Each row below holds a small network's activations on one input, seen along a few directions.
In each table, some parts of the input vary, and every possible input appears once, in random order.
A made-up example of a description, with smaller parts first: one of 5 places around a ring, together with either a single point or one of 9 places along a line or (one of 2 separate values, together with one of 6 places along a line).
Shared parts are said once, and a part with two or three values counts as separate values.

Table:
r1: 15; -6; -16; 33; -33; 22; -39; -9; 92; -21; 14; -20; -31; -15; 11; 33; 35
r2: -21; -31; 14; 35; 3; 21; -45; -19; 42; -56; 13; 46; 48; -50; 18; 20; 30
r3: 1; -6; 8; -35; -1; -22; 20; -18; -45; 23; 9; -17; -28; 3; -17; -19; -12
r4: -24; 3; -16; 6; 22; 8; -1; 35; -4; 11; -25; 10; 3; 40; 6; 0; -2
r5: 24; -2; -27; 36; -13; 34; -27; -9; 93; -39; 17; 10; -15; -20; -13; 37; 38
r6: 3; 11; 8; -24; -8; -3; 40; -20; -31; 35; -6; -37; 5; -20; -16; -5; -58
r7: 4; -11; 1; -37; 3; -20; 18; -17; -36; 14; 1; 2; -30; 5; -16; -14; -19
r8: 5; 6; 12; -25; 3; -19; 11; -30; -59; 33; 23; -28; -20; 8; -23; -23; -10
r9: 7; -16; -4; -47; 16; -11; 19; -10; -18; -11; -19; 32; -21; 6; -32; -2; -19
r10: -35; -39; 28; 32; -18; 10; -55; -25; 35; -39; 8; 18; 38; -46; 47; 12; 28
r11: 21; 22; -10; 53; -42; 14; -43; -27; 60; 7; 48; -67; -23; -15; 7; 11; 43
r12: 7; 0; -5; -36; 9; 8; 38; -12; -3; 1; -33; 14; 12; -17; -31; 13; -65
r13: -31; -33; 28; 40; -24; 7; -55; -26; 21; -30; 19; 1; 36; -48; 51; 3; 28
r14: 12; -3; 7; -26; 5; -23; 25; 11; -13; 1; -13; 25; -21; 15; -3; -10; -5
r15: -26; 14; -11; 15; 14; 4; 1; 33; -28; 29; -5; -27; 3; 37; 10; -14; 5
r16: -13; 6; -27; 12; 40; 19; 5; 34; 2; -8; -22; 36; 16; 28; -18; 8; 4
r17: 16; -2; 0; -29; 13; -16; 26; 16; -10; -17; -21; 38; -13; 16; -14; -5; -5
r18: 5; -2; 1; -35; 2; 1; 38; -18; -6; 17; -27; 1; 5; -17; -20; 8; -65
r19: 9; 8; 13; -16; -6; -27; 27; 9; -37; 17; 8; -12; -20; 12; 1; -23; 2
r20: -27; -11; 39; 53; -26; 6; -61; -42; -4; -9; 42; -30; 45; -46; 45; -9; 37
r21: 19; -7; -20; 31; -25; 29; -37; -6; 97; -38; 8; -7; -25; -16; 2; 35; 35
r22: 5; 5; 0; -26; -3; -1; 38; -18; -20; 26; -15; -18; 4; -17; -15; 1; -66
r23: -30; -38; 23; 30; -8; 16; -54; -21; 40; -58; 2; 32; 45; -47; 36; 16; 27
r24: 18; -1; -16; 41; -39; 18; -39; -10; 79; -12; 26; -36; -31; -17; 15; 23; 35
r25: 14; 13; -16; -7; 26; 1; 16; 34; -1; -15; -15; 46; 15; 20; -11; 6; 10
r26: 1; 21; 3; -4; -1; -14; 13; 34; -31; 21; 1; -19; 0; 26; 17; -18; 9
r27: -23; 8; -18; 13; 18; 6; -1; 34; -17; 20; -14; -8; 2; 39; 10; -8; -3
r28: 21; 0; -7; -20; 20; -9; 28; 11; -5; -19; -11; 52; -3; 8; -27; 2; 4
r29: 12; 3; 6; -19; -2; -26; 25; 10; -27; 9; -2; 7; -22; 15; 2; -18; -6
r30: 13; 21; 17; -7; -2; -24; 18; -4; -51; 28; 22; -24; -12; 17; -5; -26; 3
r31: 8; 12; -10; -16; 18; -5; 12; 40; -4; -14; -26; 32; 7; 29; 2; 0; 3
r32: -21; 25; -7; 25; 17; 5; -6; 20; -41; 38; 9; -37; 11; 42; 4; -17; 6
r33: 4; 16; -4; -6; 3; -13; 11; 35; -21; 13; -8; 0; -2; 29; 18; -12; 2
r34: 17; 3; -9; 44; -43; 16; -38; -11; 69; -3; 34; -54; -29; -19; 14; 16; 42
r35: -20; 4; -22; 5; 32; 14; 1; 39; -1; -6; -32; 22; 9; 39; -4; 3; -2
r36: 13; -13; -10; -36; 24; -3; 21; -12; -14; -12; -9; 46; -11; -1; -44; 4; -10
r37: 4; 11; -3; -14; 9; -11; 10; 37; -8; 5; -20; 19; -1; 29; 14; -6; 2
r38: 12; 2; -11; -25; 17; 14; 39; -14; 0; 0; -23; 29; 19; -23; -43; 17; -54
r39: 4; -18; 3; -45; 10; -17; 18; -16; -22; 6; -10; 19; -28; 6; -20; -7; -19
r40: -32; -29; 35; 42; -29; 5; -54; -28; 11; -20; 28; -19; 38; -51; 51; -5; 37
r41: 5; 33; 8; 5; 3; -12; 5; 21; -44; 31; 16; -30; 8; 31; 11; -21; 10
r42: 6; 21; 12; -15; -5; 0; 32; -29; -41; 43; 7; -47; 14; -14; -20; -6; -56
Q: The inputs of r17 and r29 match in every part but one. If r23 is changed in the same way as r17 into r29, which row does it become?
A: r13
Q: What is each input in this table made of?
A: one of 6 places along a line, together with either one of 2 separate values or one of 5 places along a line
Q: List by row number the other rows that have the place on the line of 6 in common with r8.
A: r11, r20, r30, r32, r41, r42
Q: Start at r8 and move only the place on the line of 6, one step at a time. The first step leads to r3. Which rows follow, in order?
A: r7, r39, r9, r36

Table:
r43: 6; 7; -6; 56; 2; 14; -44; 6; 36; -12; 27; 13; 12; 17; 14; 11; 56
r44: 16; -7; 30; -37; 4; -20; 37; -18; -37; -4; -3; 12; 2; -22; -23; -14; -15
r45: -1; -14; 34; 1; -33; -21; 8; -43; -6; 21; 11; -17; -4; -32; 21; -6; -34
r46: -23; -16; 20; 9; -20; 2; -51; -1; 2; -26; -2; -11; 22; -15; 46; -5; 26
r47: 27; 27; 2; -21; 8; -18; 29; 33; -19; 2; -1; 4; -22; 40; -16; -12; 19
r48: 26; 31; -20; -9; -3; -9; 12; 22; -14; 39; 21; -20; -21; 27; -1; -8; 12
r49: 5; -1; 4; -24; 8; -16; 33; 14; -26; -5; -4; 1; -32; 21; -28; -15; 16
r50: -26; -7; -17; -22; 35; 6; 35; 35; -27; 20; -40; 21; 4; 36; -17; -4; -27
r51: 17; 22; 2; 16; -19; -14; 0; 13; 15; 31; 9; -26; -32; 31; 28; -7; 3
r52: -4; 5; 5; 36; -16; -3; -35; 40; 16; -14; 6; -10; 15; 11; 54; -2; 47
r53: 31; 0; -30; 14; -9; 26; -9; 30; 87; -43; -15; 40; -12; 4; -5; 40; 18
r54: 17; 30; -23; -6; 27; -9; 35; 38; -31; 7; -16; 28; -9; 45; -13; -10; -13
r55: -12; -14; 10; 31; 1; 18; -61; -35; 21; -24; 19; 14; 17; -9; 4; 11; 36
r56: 2; 2; -19; -12; -2; -7; 15; 3; -23; 35; 17; -25; -32; 7; -13; -11; 8
r57: 18; -23; -17; -13; -5; 30; -25; -12; 75; -55; -23; 39; -6; -23; -13; 39; -1
r58: 12; 40; -10; 40; -15; 19; -9; 16; 18; 21; 23; -65; 4; 14; 7; 0; 13
r59: -8; 11; 18; 28; -26; 11; -1; -39; -3; 10; 21; -56; 29; -45; 0; 4; -19
r60: -12; 11; -10; 36; -14; 22; -6; -1; 9; 20; 17; -71; -8; -6; -5; -2; 7
r61: -32; -25; 4; 27; -12; 1; -34; 24; 12; -18; 7; -12; 7; -11; 46; -10; 44
r62: -3; 17; 4; 14; -17; 18; -25; -25; 1; 11; 15; -67; 11; -9; -3; 3; -9
r63: -18; -8; 12; -32; 29; -1; 38; 3; -38; 16; -37; 36; 38; -8; -14; 0; -57
r64: 16; -32; -6; -6; -6; 24; 4; -23; 70; -53; -12; 50; 11; -58; -6; 39; -13
r65: -18; -19; 24; 37; -2; 9; -34; -45; 18; -23; 32; 23; 37; -45; 13; 8; 25
r66: 16; 5; 16; -48; 10; -20; 15; -8; -33; -9; -6; 2; -14; 16; -24; -12; -1
r67: 2; -3; 17; -12; -22; -17; -15; -31; -1; 20; 3; -28; -24; 6; 17; -6; -21
r68: 5; 6; -10; -36; 28; -13; 19; -2; -44; -3; -20; 25; 0; 20; -23; -12; -35
r69: -4; 28; -16; -14; 36; 4; 33; 52; -21; 22; -36; 27; 12; 53; -6; 3; -22
r70: -2; -18; -32; 6; 3; 12; -9; 8; 90; -43; -26; 36; -17; -23; -21; 31; 22
r71: -23; -18; -5; 50; 10; 17; -44; -11; 32; -17; 29; 13; 0; -8; 3; 8; 53
r72: -8; -8; 2; 13; -19; -13; 4; -7; 7; 27; 4; -30; -44; 10; 14; -9; -4
r73: -18; 5; -3; -44; 37; 2; 17; 13; -35; 12; -42; 25; 22; 30; -15; 2; -45
r74: 12; -5; 10; -23; -13; -11; 19; -31; -35; 32; 20; -11; 5; -35; -12; -7; -25
r75: -4; -5; -24; -12; 25; -8; 38; 20; -36; 3; -16; 22; -18; 27; -24; -17; -17
r76: 12; 8; -5; -36; -3; -12; -3; -20; -31; 28; 15; -22; -13; 3; -11; -5; -10
r77: -30; -22; 35; 16; -24; -5; -24; -10; -1; -27; 14; 2; 43; -51; 52; -9; 15
r78: 4; -8; 6; -24; 18; -15; 39; -10; -47; 2; -13; 36; 17; -18; -24; -15; -50
Q: The inputs of r50 and r69 match in every part but one. If r56 is changed in the same way as r50 into r69, which row does it become?
A: r48
Q: What is each input in this table made of?
A: one of 4 places along a line, together with either a single point or one of 8 places along a line
Q: List by row number the other rows that have the place on the line of 4 in common with r46.
A: r55, r57, r62, r66, r67, r68, r73, r76
Q: Start at r78 and move only the place on the line of 4, one step at a time. The first step leads to r68. Which rows follow, in order?
A: r75, r54
Q: Start at r65 and move only the place on the line of 8, one step at a time. The first step leads to r77. Which rows follow, in order?
A: r59, r45, r74, r44, r78, r63

Table:
r79: 10; -15; 1; -42; 19; -18; 43; 18; -14; -25; -33; 71; 6; -9; -16; -5; -19
r80: -20; -29; 6; 11; 7; 13; -44; 2; 22; -48; -6; 46; 18; -3; 20; 13; 40
r81: -5; 0; -21; 29; -14; 21; -24; 15; 49; -13; 8; -30; -14; -4; 9; 11; 34
r82: 5; -8; -5; 24; -28; -6; -34; -6; 39; 3; 26; -17; -33; 0; 23; 1; 37
r83: 16; -17; -11; -53; 16; 4; 41; -34; 2; -8; -34; 43; -1; -26; -52; 19; -57
r84: -2; 8; -18; 47; 6; 22; -25; 10; 40; -16; 16; 12; 4; 5; 2; 13; 47
r85: 4; 6; 11; 29; -30; -4; -38; -25; 6; -2; 31; -40; 5; -16; 21; -7; 26
r86: -2; 20; 16; -25; 0; -15; 26; -7; -64; 44; 16; -33; 14; 3; -1; -20; -30
r87: 13; 25; 7; -21; 2; -19; 20; -7; -58; 27; 8; -30; -9; 17; -9; -25; -23
r88: 8; 6; 19; 23; -32; -8; -26; -15; 25; -2; 26; -38; -15; -9; 15; 0; 38
r89: 4; -31; 1; 2; -8; 28; -20; -47; 65; -45; 1; 26; 7; -57; -22; 37; -18
r90: 7; 14; -27; -22; 12; 2; 34; 35; -17; 18; -17; -17; -26; 34; -25; -3; -14
r91: 18; 8; -11; -25; 3; -22; 25; 11; -26; 33; 1; -5; -49; 36; -6; -13; -8
r92: 4; -29; 8; 12; -6; 5; -12; 0; 46; -58; -1; 53; 16; -38; 18; 19; 22
r93: 23; 20; 14; -27; -2; -21; 33; 2; -37; 27; 3; -26; -28; 28; -14; -21; -9
r94: -7; 2; 19; 26; -25; 5; -35; -23; -3; 17; 34; -45; 25; -34; 29; -3; 20
r95: -16; -17; 0; -42; 43; -14; 9; 20; -35; -18; -34; 59; 8; 27; -13; -11; -7
r96: 3; 23; -23; -14; 25; 10; 28; 45; 0; 13; -48; 24; 12; 37; -13; 11; -39
r97: -31; -16; 28; 44; -26; 7; -32; -30; -9; 16; 25; -49; 26; -36; 35; -13; 4
r98: -34; 2; 25; -6; 2; -17; 28; -17; -73; 45; 2; -37; 15; -3; 9; -27; -45
r99: 10; 19; -24; -3; 36; -2; 31; 33; -23; 15; -8; 24; -6; 44; -35; -5; -3
r100: -6; 7; -17; 36; 1; 31; -26; 21; 66; -22; -17; 6; 25; 5; 24; 28; 6
Q: The inputs of r89 and r83 match in every part but one. If r85 is changed in the same way as r89 into r83, which row does it become?
A: r87
Q: What is each input in this table made of?
A: one of 2 separate values, together with either a single point or one of 10 places along a line
Q: Which other rows does r90 become when the place on the line of 10 takes its other values? List them by row number.
A: r79, r86, r87, r91, r93, r95, r96, r98, r99

Table:
r101: -6; -25; -9; -17; 8; 5; -11; -3; 16; -18; -12; 40; 3; -14; 1; 13; -1
r102: -5; -2; 1; -19; 12; 2; 11; 1; -16; -10; -24; 18; 23; -5; -4; 1; -34
r103: 10; -15; -4; 7; -3; 1; 0; 7; 35; -39; -5; 37; -2; -18; 2; 10; 16
r104: 25; 31; -7; -26; -3; -19; 23; 17; -28; 36; -1; -32; -35; 42; -9; -15; -10
r105: 4; -6; 11; -22; 12; 2; 8; -8; -3; -20; -10; 28; 20; -15; -17; 7; -3
r106: -3; 2; 11; -14; 13; -14; 28; -1; -29; 20; -13; 21; 7; 9; -3; -8; -30
r107: 4; -2; 21; 26; -47; 3; -25; -56; 16; 19; 44; -72; -7; -48; 14; 1; 1
r108: 10; 7; -25; 37; 2; 25; -31; 13; 60; -23; 6; 17; 2; 7; 1; 25; 35
r109: -28; 7; 28; 47; -24; -8; -46; -2; -28; 21; 40; -59; 19; 0; 54; -26; 43
r110: -2; 2; -3; -19; 19; -10; 22; -6; -43; 14; -3; 2; -13; 19; -27; -15; -17
r111: -9; -16; -9; 14; 1; 18; -18; 11; 55; -34; -19; 20; -6; 1; 3; 21; 17
r112: 1; 17; -14; -14; 10; -5; 38; 26; -35; 35; -5; -21; -10; 21; -15; -13; -17
Q: What is each input in this table made of?
A: either one of 2 separate values or one of 10 places along a line
Q: Start at r108 and move only the place on the line of 10, one step at a time. The first step leads to r111. Which rows follow, in order?
A: r103, r101, r105, r102, r106, r110, r112, r104
